A small network was shown many inputs. Here are its activations along a few directions, one row for each input.
Each table varies a few parts of the input and shows all the possible inputs, shuffled.
A made-up example of a description, with smaller parts first: ring(8) and (point or (values(2) and line(4)) or ring(11)).
Shared parts are said once, and a part with two or three values counts as separate values.

Other details of the inputs vary at random and push rows far along three fixed directions, the same in every table; ignore that.

A family of inputs:
r1: 309,-93,56,-5,208,11,15,78,141,-73,-337,317,33
r2: -344,-356,294,-69,-416,129,-126,233,-213,365,607,-181,-30
r3: 79,58,155,-73,70,477,30,-70,12,-194,-584,-327,228
r4: 353,-10,-100,-26,410,-252,-54,254,269,-201,-114,441,-266
r5: -287,435,-143,-58,-460,10,-132,-583,-165,-373,-518,-618,385
r6: -38,-408,70,100,-151,-165,101,438,-169,262,584,231,-38
r7: -187,-149,262,-9,-535,14,-109,76,-182,258,590,-256,-105
r8: 59,-135,38,-98,203,94,213,32,278,46,-323,469,-273
r9: -219,-335,105,-31,-195,438,159,-45,-248,35,41,-244,298
r10: 248,383,86,90,159,-353,-80,-258,20,7,-195,205,-199
r11: 134,-69,162,33,542,-250,51,162,143,170,-173,683,-247
r12: -173,-321,93,24,-13,424,121,-77,-211,-74,-68,-259,172
r13: 46,-147,75,261,-18,-102,-44,45,-6,93,291,-133,-102
r14: 94,-33,-11,284,3,-513,54,556,194,374,566,80,-342
r15: -15,-45,71,136,-301,180,-33,-131,-118,82,117,-330,193
r16: -85,-25,-48,176,-157,209,-88,-81,-8,-20,327,-328,58
r17: -204,82,-28,-66,-232,272,40,-11,-259,-89,216,-510,243
r18: -206,-169,-91,-9,-379,188,-64,166,-325,-10,513,-290,105
r19: 294,460,-146,114,22,-209,-128,-363,123,-173,-73,-161,113
r20: 165,306,-247,-92,-151,-170,-47,-303,-141,-159,-278,-277,246
r21: 417,443,-252,181,-78,-699,-185,-111,105,53,56,-24,-99
r22: -417,-191,82,-134,-94,424,-95,148,-124,179,283,-14,127
r23: 117,186,-163,-137,-14,82,-6,-202,-112,-268,-199,-80,268
r24: -497,-122,-35,90,-517,255,-59,50,-307,461,469,-314,75
r25: -222,-402,230,174,99,-387,135,449,122,81,283,634,-226
r26: 254,-99,220,0,389,-223,144,127,269,50,-151,685,-400
r27: -36,-228,-86,-96,-216,363,-58,70,-46,-71,-188,-265,70
r28: -1,-79,-108,200,182,-325,58,167,1,40,542,130,-174
r29: -15,-68,98,-148,164,428,146,-52,191,-130,-228,371,-119
r30: -61,-2,65,-74,254,425,137,-44,136,-59,-267,426,-66
r31: 317,453,-30,134,163,-760,-64,-30,-107,-54,106,-151,-124
r32: -115,-137,121,-314,307,345,-9,47,188,-118,-261,277,5
r33: 97,-287,-104,55,544,-160,264,162,220,-29,-181,390,-160
r34: -4,641,-143,208,-106,-878,-183,-177,35,-235,260,46,-63
r35: -77,-160,133,-65,12,-39,36,279,185,121,447,362,-290
r36: 42,-72,-91,-58,21,419,106,-223,159,-85,-503,-129,247
r37: -158,-407,-88,17,-227,24,61,384,-176,169,427,-23,-53
r38: 76,-264,-96,-76,376,-2,307,91,201,-11,-278,358,26
r39: 39,539,-170,-83,15,-423,-284,-385,-61,48,-262,-259,58
r40: 126,480,62,-61,86,-416,-320,-348,-128,4,-197,-176,49
r41: -77,-18,-51,-208,114,393,193,-89,-63,-192,-533,-326,261
r42: -75,-106,75,188,-98,20,30,520,89,224,614,-30,-135
r43: 13,-268,-43,31,253,363,142,-37,243,-79,-401,8,21
r44: 54,-85,-40,-154,-32,632,15,-112,79,-231,-416,-19,327
r45: 294,346,-87,53,-50,-487,-191,-168,-241,-186,-34,-233,-12
r46: 264,373,-77,26,-282,-194,-330,-292,-211,-218,-162,-531,61
r47: -69,-5,24,-73,462,216,59,73,138,15,-221,538,-64
r48: -97,-169,83,-310,-17,418,111,-132,175,-82,-471,31,2
r49: -270,-188,-52,64,-330,179,98,69,-231,114,614,-239,177
r50: -158,-215,59,-334,142,333,33,-33,158,-5,-477,94,32
r51: 213,684,-190,220,-131,-758,-171,-318,-19,168,138,-49,-289
Each input here is: values(3) and (point or ring(6) or (values(2) and ring(5))).
Q: The inputs of r25 and r5 match in every part but the values(3) part. If r7 is changed in the same way as r25 into r5, which row does it become?
A: r48
Q: The inputs of r38 and r49 match in every part but the values(3) part. If r41 is changed in the same way as r38 into r49, which row does it become?
A: r17
Q: A walk changes only the ring(5) part. It starts at r21 and steps to r27. List the rest of the walk in order.
A: r14, r43, r36
Q: Which other rows does r31 become when the ring(5) part takes its other values? List them by row number.
A: r6, r9, r12, r45
Q: Which other rows does r42 become when the values(3) part takes its other values? List them by row number.
A: r3, r14
Q: Which other rows does r19 become when the values(2) part takes its other values? List them by row number.
A: r49

A family of inputs:
r52: 47,-8,82,43,218,-215,-7,121,89,266,249,424,-296
r53: -116,-195,146,-42,-142,51,-26,96,-174,215,140,111,-207
r54: 116,73,-98,46,-89,-126,-63,216,-18,110,311,-99,-37
r55: -253,-187,71,-76,10,151,-23,51,-91,108,5,-121,72
r56: 119,-58,-89,-4,161,215,156,-30,44,-129,-330,122,157
r57: 185,172,7,-148,541,-230,79,-94,107,-214,-511,451,-11
r58: 176,117,-84,-148,473,-234,-54,-18,241,-216,-441,251,-86
r59: 31,-16,34,17,110,-241,-66,109,10,-121,147,261,-41
r60: -57,-266,164,49,30,386,49,26,-109,-8,5,9,141
r61: -41,-75,26,-64,-263,10,-105,86,-97,56,195,12,-168
r62: 196,214,82,-165,-219,9,-179,-232,49,-120,-301,-245,88
r63: -102,14,-93,135,-49,-71,65,-34,144,173,380,177,-120
r64: 369,165,-4,-37,568,-151,104,-59,142,-162,-471,395,-36
r65: -89,407,14,-76,-92,232,-114,-517,-89,-55,-118,-332,125
r66: -72,-40,-61,106,-74,-321,110,37,1,3,247,-38,-76
r67: 74,-98,-78,170,-150,-74,127,44,-30,19,269,-239,-82
r68: 47,354,-27,149,-7,-161,-22,-186,158,-103,-337,-49,-8
r69: -117,304,-168,48,-450,75,-156,-417,-146,50,69,-418,139
r70: 221,297,151,-63,-173,-275,-189,-305,-57,63,-195,-256,5
r71: 244,106,-88,-70,246,53,-104,-61,145,-160,-381,-78,12
r72: -106,91,-24,14,-94,48,-58,23,134,82,447,88,-118
r73: -73,45,13,-201,220,53,73,-41,-35,-43,-322,64,96
r74: 165,-20,-140,190,138,-327,-52,130,120,153,114,23,-141
r75: -193,-263,66,-173,-10,375,123,36,-2,-205,-141,-70,116
r76: -199,-233,24,-192,-27,386,87,129,-77,-143,-95,113,184
r77: 15,-228,81,-14,10,419,8,65,-18,-164,-61,29,152
r78: 32,20,91,87,192,-379,-51,39,-32,-11,155,264,-72
r79: 123,226,-1,33,-138,54,-29,-337,-171,-154,-85,-564,81
r80: -335,-309,313,-64,110,713,176,187,75,59,-345,125,35
r81: 36,104,-86,-66,82,-359,-29,189,32,11,179,141,-101
r82: -141,-127,-90,49,-45,-157,136,168,-39,72,191,210,20
r83: -268,-315,154,-134,50,383,176,5,-69,-78,-144,-60,112
r84: -82,-301,81,-50,127,447,21,83,4,98,-179,-131,85
r85: 289,294,-84,160,76,-204,-75,-291,-9,-222,-223,-81,119
r86: -21,-208,-36,58,-118,-156,48,130,11,166,113,270,-241
r87: -39,-277,-71,-26,74,360,190,194,44,76,-151,57,122
r88: 62,7,-56,55,-170,46,-36,133,-106,-10,281,-86,67
r89: 116,-121,-14,58,-62,1,56,164,22,-53,277,-138,-125
r90: 169,82,-18,72,184,-301,22,201,0,221,207,126,-127
r91: -155,-13,-137,31,-142,-224,64,125,-77,134,222,-40,31
r92: -196,-78,-117,67,-127,-152,-61,28,-49,122,159,-175,44
r93: -156,200,-70,80,-405,-27,-141,-326,-284,-125,85,-446,289
r94: -30,-284,119,5,-312,87,43,81,59,213,22,-22,20
r95: 97,415,-116,-32,-171,-106,-233,-277,-1,-67,55,-161,-15
r96: -88,14,133,123,-90,-63,-41,330,152,93,307,129,-205
Q: The inputs of r56 and r64 match in every part but one. If r69 is changed in the same way as r56 into r64, which row does it become?
A: r52
Q: The inputs of r81 and r73 match in every part but one. If r89 is changed in the same way as r81 into r73, which row does it become?
A: r79
Q: Describe the family of inputs behind these rows.
A: values(3) and (point or line(4) or (values(2) and ring(5)))
Q: Which other rows does r82 become when the ring(5) part takes its other values? List them by row number.
A: r66, r91, r92, r93
Q: Which other rows does r90 become when the values(2) part takes its other values? List them by row number.
A: r73

A family of inputs:
r97: -221,-165,28,122,-465,76,-18,206,-185,310,380,-309,-93
r98: -115,-45,12,-132,297,33,39,89,184,-40,-133,257,-95
r99: -112,133,-27,11,-19,-140,4,-110,60,-13,-58,91,-16
r100: 135,63,-65,38,25,-40,40,-116,-39,-348,-183,-255,149
r101: -25,-70,34,-217,-58,644,90,-267,44,-129,-383,-329,161
r102: -183,-172,48,-13,172,32,120,104,172,66,-26,349,-119
r103: 32,29,-263,75,30,-149,47,-41,-156,-56,123,-303,145
r104: 225,245,-329,180,83,-655,-32,-2,-77,-24,245,-150,8
r105: 181,341,24,136,0,-185,-91,-99,-18,74,-114,-177,-93
r106: 71,116,54,142,234,-379,27,17,105,118,116,421,-162
r107: -186,-689,202,41,-140,181,59,513,1,385,412,123,-124
r108: -241,160,-34,-222,-131,389,-84,-297,-51,-197,-359,-321,257
r109: -119,68,-23,-25,-10,-15,35,-102,90,-49,-199,160,35
r110: -7,-73,-257,61,-132,-114,79,86,-149,-12,108,-177,231
r111: 131,-339,143,-32,315,-37,40,216,174,123,-155,251,-162
r112: 2,131,-29,55,-224,219,-38,-240,-223,-324,-100,-604,309
r113: -8,190,-12,-138,38,-99,-130,-106,-92,-103,-15,-77,-25
r114: -220,-113,64,-10,-384,16,-63,18,-275,162,404,-109,3
r115: 166,103,-91,90,-83,-263,17,-24,-41,-268,-38,-169,111
r116: 220,334,-288,168,119,-496,-30,-99,-112,-75,119,-232,104
r117: 61,17,109,-146,312,55,0,112,43,-88,-170,341,-22
r118: -33,-377,105,44,160,61,164,387,146,233,22,309,-275
r119: -72,-182,32,-19,229,-11,145,27,155,28,-187,475,-65
r120: 80,544,-62,65,-8,-536,-212,-146,4,9,203,-80,-61
r121: -111,-224,150,98,-368,75,-128,153,-188,303,433,-349,36
r122: 90,-318,41,-50,70,105,208,297,237,127,24,377,-153
r123: -65,-66,41,181,-329,322,-121,125,-71,174,515,-179,19
r124: -95,-57,56,-145,332,148,61,86,197,-64,-236,310,-16
r125: 254,124,120,36,120,-167,-130,-53,42,34,-214,-65,16
r126: 206,-119,67,68,51,-430,-56,233,113,159,63,209,-168
r127: -26,-83,-15,-158,-25,848,-33,-282,41,-254,-456,-257,213
r128: -28,287,27,26,104,-90,-22,-190,62,-40,-150,65,27
r129: 192,77,-83,77,54,-226,37,-43,-2,-300,-105,-126,67
r130: 121,115,8,173,-42,-125,-11,8,-105,-190,151,-267,116
r131: -74,112,-20,-94,-340,384,-48,-236,-153,-82,-456,-463,211
r132: -320,-208,63,-88,-402,217,-38,231,-224,120,380,-83,86
r133: -200,-180,112,-113,148,501,141,-170,22,-65,-413,182,157
r134: -180,-464,94,133,-174,530,51,395,40,254,559,119,-78
r135: 31,159,32,-92,28,-113,-68,-242,-142,-52,-63,-32,-44
r136: 33,-114,150,-150,316,161,85,-20,13,-53,-253,367,-32
r137: -194,-154,-138,162,-299,158,51,172,-327,170,526,-423,274
r138: -173,-132,84,142,-323,160,-22,174,-153,303,372,-286,-89
r139: -32,220,-37,22,48,-135,-60,-351,-27,-53,-160,-24,-1
r140: 103,104,-21,-131,-98,273,27,-259,67,-103,-282,-266,80
r141: -110,-298,106,-143,126,624,145,9,54,-9,-486,-59,19
r142: -97,-68,66,-5,300,16,113,73,194,36,-109,397,-98
r143: -154,192,-50,-188,-61,150,-71,-221,7,-156,-292,-170,163
r144: 105,40,38,-20,168,-394,-16,34,-1,51,113,342,-229
r145: 152,432,-28,3,72,-528,-199,-80,-73,-45,171,22,-132
r146: 221,226,-341,178,44,-666,-29,17,-85,-16,231,-126,20
r147: 74,-343,49,-43,114,102,206,308,248,149,101,358,-201
r148: -65,-37,97,117,-385,169,4,97,-80,292,571,-275,-2
r149: 56,415,-111,-22,-19,-476,-150,-111,65,-64,8,26,-53
r150: 197,103,-95,-53,-12,267,-59,-136,133,-204,-345,31,81
r151: -140,-98,12,7,-86,48,71,-83,6,24,-101,208,53
r152: 269,35,-79,147,144,-274,-70,158,228,55,274,301,-289
r153: 11,207,-20,-149,7,-131,-129,-87,-74,-120,-57,-24,-2
r154: -177,-101,46,-120,259,267,114,-82,156,-76,-349,216,-9
r155: -201,-16,17,-71,-302,-34,-96,105,-200,70,347,-122,25
r156: 157,110,-65,108,55,-209,7,-78,-42,-275,14,-250,40
r157: -78,75,141,-5,-161,13,-73,-59,-226,99,231,-60,39
r158: 178,38,-84,26,30,117,-61,-12,156,-94,-66,104,-58
r159: -55,166,-28,18,-1,-144,-24,-282,-5,-29,-132,41,1
r160: 27,9,39,-127,-19,-22,12,-116,-86,-69,-185,169,28
r161: 213,-62,59,14,268,-22,125,127,256,98,17,278,-203
r162: 124,-350,121,-41,226,-57,48,268,166,113,-203,298,-115
Q: The inputs of r125 and r107 match in every part but one. If r123 is changed in the same way as r125 into r107, which row does it become?
A: r152
Q: The inputs of r128 and r102 match in every part but one. If r148 is changed in the same way as r128 into r102, which row does it become?
A: r140
Q: Describe the family of inputs behind these rows.
A: line(6) and (values(2) or line(4) or ring(5))
Q: Which other rows agree with r103 in the line(6) part? List them by row number.
A: r98, r101, r111, r113, r127, r135, r139, r141, r154, r156
Q: A walk changes only the line(6) part. It starts at r160 and steps to r114. List the rest of the walk in order.
A: r144, r135, r136, r157
Q: Which other rows does r161 become when the line(4) part takes its other values? List them by row number.
A: r121, r134, r138
Q: Which other rows does r146 become when the values(2) part takes its other values? List them by row number.
A: r129
